A small network was shown many inputs. Here are its activations along a few directions, one row for each input.
Each table varies a few parts of the input and shows all the possible inputs, shuffled.
Descriptions start from the smaller parts, as in this example, which fits no table here: one of 4 places along a line, together with either a single point or one of 9 places along a line or (one of 3 separate values, together with one of 5 places around a ring).
Shared parts are said once, and a part with two or three values counts as separate values.

Rows:
R1: -.25 -.12 .04 .01 -.14 .43 .14 .13 -.10 .11 -.68 -.29 .21
R2: -.62 .00 -.48 .53 -.17 -.11 .33 .26 .23 -.36 -.35 -.18 -.77
R3: .14 -.13 .45 -.52 .20 -.50 -.55 .05 .04 .10 .20 -.08 .05
R4: .02 .07 .45 -.55 .22 -.21 -.33 .16 -.06 .38 -.44 -.05 .12
R5: -.05 .26 .24 -.17 .31 .12 .08 -.14 -.34 .28 -.65 -.01 -.03
R6: .14 -.20 .17 -.62 -.07 -.20 -.16 .28 .38 .19 .46 .25 .32
R7: -.06 -.08 -.16 .54 -.21 .44 .19 -.22 -.22 -.12 -.32 -.25 .09
R8: -.02 -.08 .22 -.61 .04 .05 .07 .35 .25 .50 -.19 .32 .39
R9: .21 -.13 -.18 .55 -.27 .16 .05 -.22 -.16 -.48 .29 -.34 .15
R10: -.42 .35 -.40 .38 .38 -.39 .13 -.04 .01 -.10 -.34 .09 -.96
R11: .14 -.39 .05 .13 -.33 -.21 -.39 .04 .05 -.43 .57 -.31 .24
R12: .35 .16 -.28 .27 -.06 .23 .31 -.24 -.04 -.17 .63 .24 .12
R13: -.01 -.53 .27 -.30 -.28 -.20 -.49 .33 .24 -.05 .19 -.33 .29
R14: -.19 -.40 .32 -.36 -.23 -.01 -.18 .39 .14 .17 -.51 -.28 .36
R15: -.44 .32 -.57 .31 .07 -.10 .55 .18 .40 -.05 -.09 .44 -.72
R16: .29 -.01 .24 -.09 .14 -.45 -.49 -.20 -.16 -.21 .64 -.08 -.08
R17: .09 .35 .00 .31 .26 .19 .09 -.48 -.39 .05 -.28 -.02 -.16
R18: .30 -.07 -.04 -.16 -.09 -.15 -.10 .01 .19 -.14 .88 .27 .25
R19: .41 .23 -.03 .37 .12 -.04 -.14 -.46 -.42 -.20 .37 -.05 -.19
R20: -.10 .15 -.04 -.27 .07 .44 .44 .09 .00 .41 -.36 .32 .20
R21: .09 .27 -.26 .23 .03 .50 .47 -.26 -.07 .14 -.02 .34 .13
Describe the family of inputs behind these rows. -> one of 3 separate values, together with either a single point or one of 6 places around a ring
The inputs of R20 and R5 match in every part but the choice among 3 separate values. If R12 is changed in the same way as R20 into R5, which row does it become? -> R19
List by row number the other rows that have the choice among 3 separate values in common with R11. -> R1, R2, R7, R9, R13, R14
Which other rows does R14 become when the choice among 3 separate values takes its other values? List them by row number. -> R4, R8

Rows:
R22: .01 .30 -.40 .29 .20 .03 .14 -.25 -.07 -.17 .25 .26 -.39
R23: -.21 -.18 .05 -.10 -.03 .00 .07 .35 .18 .21 -.56 .10 -.05
R24: -.12 .04 .05 -.34 .31 .02 .09 .14 .03 .39 -.36 .30 -.19
R25: -.18 .09 .12 -.16 -.01 .12 .27 .29 .19 .40 -.35 .17 .11
R26: -.24 .02 -.34 .50 .02 -.03 .05 -.19 -.06 -.39 .05 -.21 -.46
R27: .18 -.29 .23 -.21 -.17 -.33 -.48 .00 .12 -.14 .28 -.28 .24
R28: -.10 .20 -.38 .43 -.03 .21 .40 -.10 -.02 -.19 .31 .07 -.19
R29: -.29 -.13 .05 -.16 .10 -.20 -.07 .19 .15 .13 -.64 -.09 -.07
R30: .19 -.11 .29 -.28 -.01 -.21 -.36 -.01 -.14 -.10 .43 -.20 .22
R31: -.21 .17 .23 -.21 .12 -.13 .08 .15 -.03 .28 -.52 -.01 -.10
R32: -.13 -.03 -.34 .44 -.14 .10 .25 -.14 .07 -.35 .06 .00 -.37
R33: .23 -.46 .17 -.21 -.19 -.11 -.30 .13 .12 -.14 .35 -.07 .26
R34: .33 -.09 .17 -.37 .09 -.14 -.42 -.03 .03 .04 .55 .16 .22
R35: .29 .27 .14 .22 -.15 .81 .25 -.42 -.52 .23 -.49 -.18 .66
R36: -.04 .33 -.18 .42 .06 -.10 .24 -.25 -.18 -.23 .07 -.05 -.39
R37: .27 -.14 .15 -.25 -.16 -.04 -.20 .12 .13 .01 .57 .02 .52
Describe the family of inputs behind these rows. -> either a single point or (one of 3 separate values, together with one of 5 places around a ring)
Which other rows does R31 become when the choice among 3 separate values takes its other values? List them by row number. -> R30, R36
